Each row below holds a small network's activations on one input, seen along a few directions.
In each table, some parts of the input vary, and every possible input appears once, in random order.
A made-up example of a description, with smaller parts first: line(6) and (point or line(11) or (values(3) and ring(5))).
Shared parts are said once, and a part with two or three values counts as separate values.

Other details of the inputs shift rows strongly along two fixed directions, in all tables alike. That doesn't count.

Rows:
row 1: [-12  -5  30 -21   0  -6  19   5  -3  16  10 -10 -30 -27  22]
row 2: [-10   9  28  -8 -18   7  19   1   1  26   2   0 -34 -15  41]
row 3: [-11  19   8  28 -10  15  10  -9  11  -6   3 -23  13  24 -42]
row 4: [ 37 -17 -21   3  15   0 -39   0  -3   3  -3  21  -7  11   5]
row 5: [-11   8   7 -16   4   0   2  -2 -14   1  13  -6   9 -23   1]
row 6: [ 14 -15 -18  -4  30  -1 -15   4  -9  -2  -4  16   6   9 -16]
row 7: [-21   1  30 -19 -25  10  23  -1   3  26   5 -11 -46 -22  53]
row 8: [-23   6  13   2  -8   2  32  -2   3  -6   5  -2 -10 -15  13]
row 9: [ -2 -14  -9  -1  10  -9  -5   4   0 -11  -8   2  16   5 -12]
row 10: [-17   2  33 -14  -4   2  38   6  -3  24  10   5 -36 -34  47]
row 11: [-13   1  27  -5 -10  17  10  -2   0  25   5  -9 -34 -12  22]
row 12: [-10  12  -3   9   9  -3  17   6   4  -2   0  -4  14   7 -15]
row 13: [ 21 -22 -31 -16  24 -13 -22   6  -4  -8  -7  24   7  11   4]
row 14: [-13  -4  25  -8 -23   3  11   8   6  14  -3 -19 -25 -13  28]
row 15: [ 26   0 -15 -12  11  13 -37  -4 -10   4   7  10  12   5  -2]
row 16: [-14   7   7  22 -25   5  10  -6  11 -11  -5 -12  10   6 -16]
row 17: [ 45 -16 -32  -1  12 -11 -39   3  -2   7  -6  30   0  18  16]
row 18: [  4  -3  -6   4  22   1  -3   2  -8  -9  -4  11   6   4 -18]
row 19: [ 15 -23   4 -37  18 -14 -14  17  -9  18   3  13 -31 -25  36]
row 20: [ 41 -20 -24  -2  16   1 -44   3  -2   1  -3  30  -4  16  -2]
row 21: [-36  34   4  39  -4   4  40  -9   7 -20  -4 -14  36  16 -51]
row 22: [-18  20   1  24 -19   3   7  -5  11  -8  -4 -24  15  14 -43]
row 23: [ 25  -8 -28  -3   2  -5 -29  -1   1 -11 -12  19   5  21   2]
row 24: [-13  12   9   9 -14   7  14  -4   6  16   0  -6  -7   7   2]
row 25: [ 32 -12 -24 -18   4   0 -46   0  -6  -6  -1  11  23   6   6]
row 26: [-19  15   4  28 -23   5   9  -8  10 -18 -12 -18  22  16 -32]
row 27: [ 37 -16 -23  -8  18   1 -43   9  -1   6  -5  16  -4  18  -2]
row 28: [-30  24   3  33   7  11  26  -3   5 -18   1 -24  28  13 -56]
row 29: [  1   0  -5  15  17   2   4  -3  -5  -9   0   3   6  -1 -16]
row 30: [-30  23  -5  35  -7   0  33 -12   8 -28  -2 -17  27   8 -32]
row 31: [ -9   2  24  -1 -21   1   9  -5   0  18   4 -10 -34 -25  28]
row 32: [-15   2  30 -10  -2  -1  35   3  -5  25   9  -1 -36 -35  52]
row 33: [-15   5  20  -4 -27   9  21  -3   6  10   5  -4 -31 -15  37]
row 34: [-14   0  37 -19 -22   4  14   1  -3  27   2  -7 -49 -34  43]
row 35: [-13  14  24 -18 -20  13   4  -7  -7  19  14 -16 -15 -29  23]
row 36: [ -8  20  -3  21 -13   5   9  -1  10   2  -2 -12  12  22 -21]
row 37: [ -1  -8 -10  -3  13 -10  -5   0  -5  -4  -4   6   9   1 -22]
row 38: [-28  38  -3  23 -26  19  17 -19   7 -19   7 -26  39  13 -33]
row 39: [ 35 -25 -16 -10   2 -11 -35   7   4  -4  -9   7   4  20   1]
row 40: [  1  -9  -6   1   9 -10  -5   4  -2 -17 -10   7  16   3 -10]
row 41: [ 17 -17 -11 -17  19 -16 -20   6 -10  -2  -6  22  -4  -8   2]
row 42: [-22   0  31 -19   0   2  35   6  -4  29   8  -2 -34 -29  43]
row 43: [-10  23   2  28 -16   6  17  -7  14  -2   1 -19  18  28 -34]
row 44: [ 29 -21 -33 -20  28 -16 -29  14  -2 -10  -6  23   6  10   8]
row 45: [ -7  -5   0  12   2  -8   8  -1   1 -15  -5  -5  13  -5  -5]
row 46: [ -3  -2 -11  17 -12   0  -9  -4   8 -10 -13 -10  21  22 -29]
row 47: [ 18 -19  -3 -22  -1  -5 -24   3  -5  20  -4  12 -26  -8  20]
row 48: [-31  30   6  35  -3   2  41  -7  12 -16   3 -25  36  22 -54]
row 49: [ 16  -4 -24 -21  18  -3 -21   1 -12 -13   7  15  23  -1   9]
row 50: [ 19  12 -20  -2   1   7 -24  -5  -4   2   6   9  28  14  -7]
row 51: [-10   9  24   1 -21   9  21   0   5  23   7   1 -29 -13  33]
row 52: [ -5   7 -13   3   7  -1  -8  -3  -6 -24   3  -6  47   4 -27]
row 53: [-12   7   7  24 -24   2   9  -8   9  -8  -7 -18   6   3  -7]
row 54: [ 28 -19 -23  -2  30  -4 -22   5  -9  -9  -2  28   6   6 -12]
row 55: [ 24 -10 -14  -3   0  -9 -26   0   4  -1  -4   1   3  16 -18]
row 56: [ 29 -23   0 -34  -2  -6 -19   8   1  18   2  11 -37  -2  51]
row 57: [  9  -6  -3   0  23   0  -1   3  -3  -5   3   0   5   9 -20]
row 58: [  6 -24  10 -21   5  -8  -1  10  -4   3   1  14 -18 -23  36]
row 59: [-21  15  -1  18  -1  -2  26  -5  10 -22   1 -19  24  16 -33]
row 60: [-23  14   2  25  -5  -3  21  -7   3 -19   1  -8  21   0 -45]
row 61: [-18  16   5  10 -22   7  16  -1  11  -2  -1 -20  -4   9  -1]
row 62: [-27   9  19  -4  -6   1  32  -1   0  -3   0  -6 -14 -17  18]
row 63: [-20   0  13   0  -2  -3  16   8   4  -6  -2 -16   4  -8  -3]
row 64: [  2   2  -2  10 -14  -1  -7  -5   5  -2  -1   1  -1   2 -15]
row 65: [-19  -4  27  -7  -5  -3  25   5   5   0   4 -19  -8 -13  10]
row 66: [ 34 -16 -31  -2   3  -9 -34  -2   1  -6  -7  20  -2  15  17]
row 67: [  9   4 -14  -5  25   8 -16  -2 -17 -10  10   6  27   0 -19]
row 68: [-17  14  26 -24   0   9  24   2 -13  21  19  -5 -12 -34  41]
row 69: [ 42 -30 -34 -14  30 -24 -42   6 -11  -6  -6  32   4  -1   2]
row 70: [ 38 -17 -22  -6  18   0 -43   3  -5   1  -8  27  -4  17  -2]
Each input here is: values(2) and ring(5) and (point or line(6)).
The inputs of row 9 and row 13 match in every part but the ring(5) part. If row 25 is changed in the same way as row 9 into row 13, which row does it become?
Answer: row 38
The inputs of row 39 and row 56 match in every part but the ring(5) part. If row 58 is changed in the same way as row 39 into row 56, which row does it become?
Answer: row 8
Change only the ring(5) part in row 41. List by row number the other rows that result.
Answer: row 18, row 21, row 40, row 62
List by row number the other rows that have the ring(5) part and the values(2) part in common with row 20.
Answer: row 3, row 4, row 11, row 15, row 27, row 70
Change only the values(2) part in row 32. List by row number the other rows that result.
Answer: row 17

Rows:
row 71: [ -4   6 -17  13   8  -8   2   0   4 -24  -6  -2  32  17 -36]
row 72: [-23  22  22   1 -17  12  20  -5   0  14  11 -19  -4 -11   2]
row 73: [  8  -5 -13   4  12  -3 -10  -1  -4  -6  -3   9   4   3 -11]
row 74: [ 23 -17  -2 -23  10  -6 -18  11  -3  16  -1  14 -25  -3  26]
row 75: [ -5   6   0  13   4   3   7  -3  -2  -4  -1   4   5   0 -10]
row 76: [ -7   6  -8  25   3  -2   1  -6   3 -19  -4  -9  27  12 -45]
row 77: [-25   6  34   2 -29   6  25  -2   7  12   2 -24 -25 -18  22]
row 78: [  9 -10  -6 -13  12 -10   1   5  -3   0   2  13  -4  -7  16]
row 79: [ 12   4 -17   9  10   8 -15  -1   2  -9   1   0  22  24 -25]
row 80: [  5   6 -19  15   6  -2  -7  -2   5  -8  -6   0  19  24 -32]
row 81: [ 22 -19  -4 -18  15  -7 -14   5  -9  10   2  23 -21 -13  26]
row 82: [ 11 -11  -2 -10  11  -5 -11   5  -5   1   0  11 -11  -7   7]
row 83: [-19   5  27  -5 -24   7  21  -2   4  18   3 -13 -34 -20  36]
row 84: [-11   2  11 -10   4   6  13   2  -4  -1   7  -7  -1 -11  16]
row 85: [  0   5  -1   7 -11  11  -4  -5   5  -7   0  -8   6   8  -1]
row 86: [-25  14  35 -13 -14  12  23  -4  -8  21  14 -13 -24 -37  29]
row 87: [ -2   4  -2  10 -14   0  -1  -3   7  -7  -5  -6   2   9  -8]
row 88: [ 27 -16 -16 -13  23   2 -29   3 -10  -3   2  18   1   1   8]
row 89: [  7  -8   5  -6   2  -3  -5   5   1   9   0  -3 -10   0   5]
row 90: [  8 -11 -10 -13  14 -10  -5   6  -4  -1  -1  11  -2  -4  13]
row 91: [ 23 -24 -11 -18  19  -8 -26   7  -8   4  -4  21 -10  -4  10]
row 92: [-6 -5  2 -2  6 -8  6  4  0 -7 -1 -6  8 -5 -4]
row 93: [  5  -8   5 -11   2   0  -4   5   0  11  -1   2 -14   0   8]
row 94: [-45  30  32  28 -38  13  48 -14  13   1   5 -31  -6  -5  -7]
row 95: [ 25 -11 -19   0   1  -5 -25   2   2   0  -8  19   0  13  10]
row 96: [  5   4 -14  -8   7  -6 -11  -1  -7  -8   2   5  24   1  -9]
row 97: [ -1  -4 -14   4  10  -8  -3   1   1 -16  -6   2  23  10 -24]
row 98: [-16  19 -16  34   3  -2  16  -6   6 -27  -6  -7  45  23 -50]
row 99: [ 12  -7   1 -10   5  -2  -3   3   0  14   3   9 -17  -1  16]
row 100: [-14  16  11  15  -7   7  20  -2   6   6   1  -9   0   6  -8]
row 101: [-14   6   8  11 -20   5   9  -5   8  -3  -4 -12   0   4  -8]
row 102: [ 16  -5  -3 -19  -9   0 -22   0  -4  13   3   8 -10  -8  27]
What do these inputs look like to the network?
Answer: line(4) and (values(2) or line(6))
The inputs of row 89 and row 77 match in every part but the line(4) part. If row 80 is changed in the same way as row 89 into row 77, which row does it become?
Answer: row 83
A walk changes only the line(4) part. It starts at row 84 and steps to row 88. List the rest of the walk in order.
Answer: row 79, row 85
A walk changes only the line(6) part. It starts at row 76 and steps to row 91. List the rest of the walk in order.
Answer: row 82, row 73, row 81, row 75
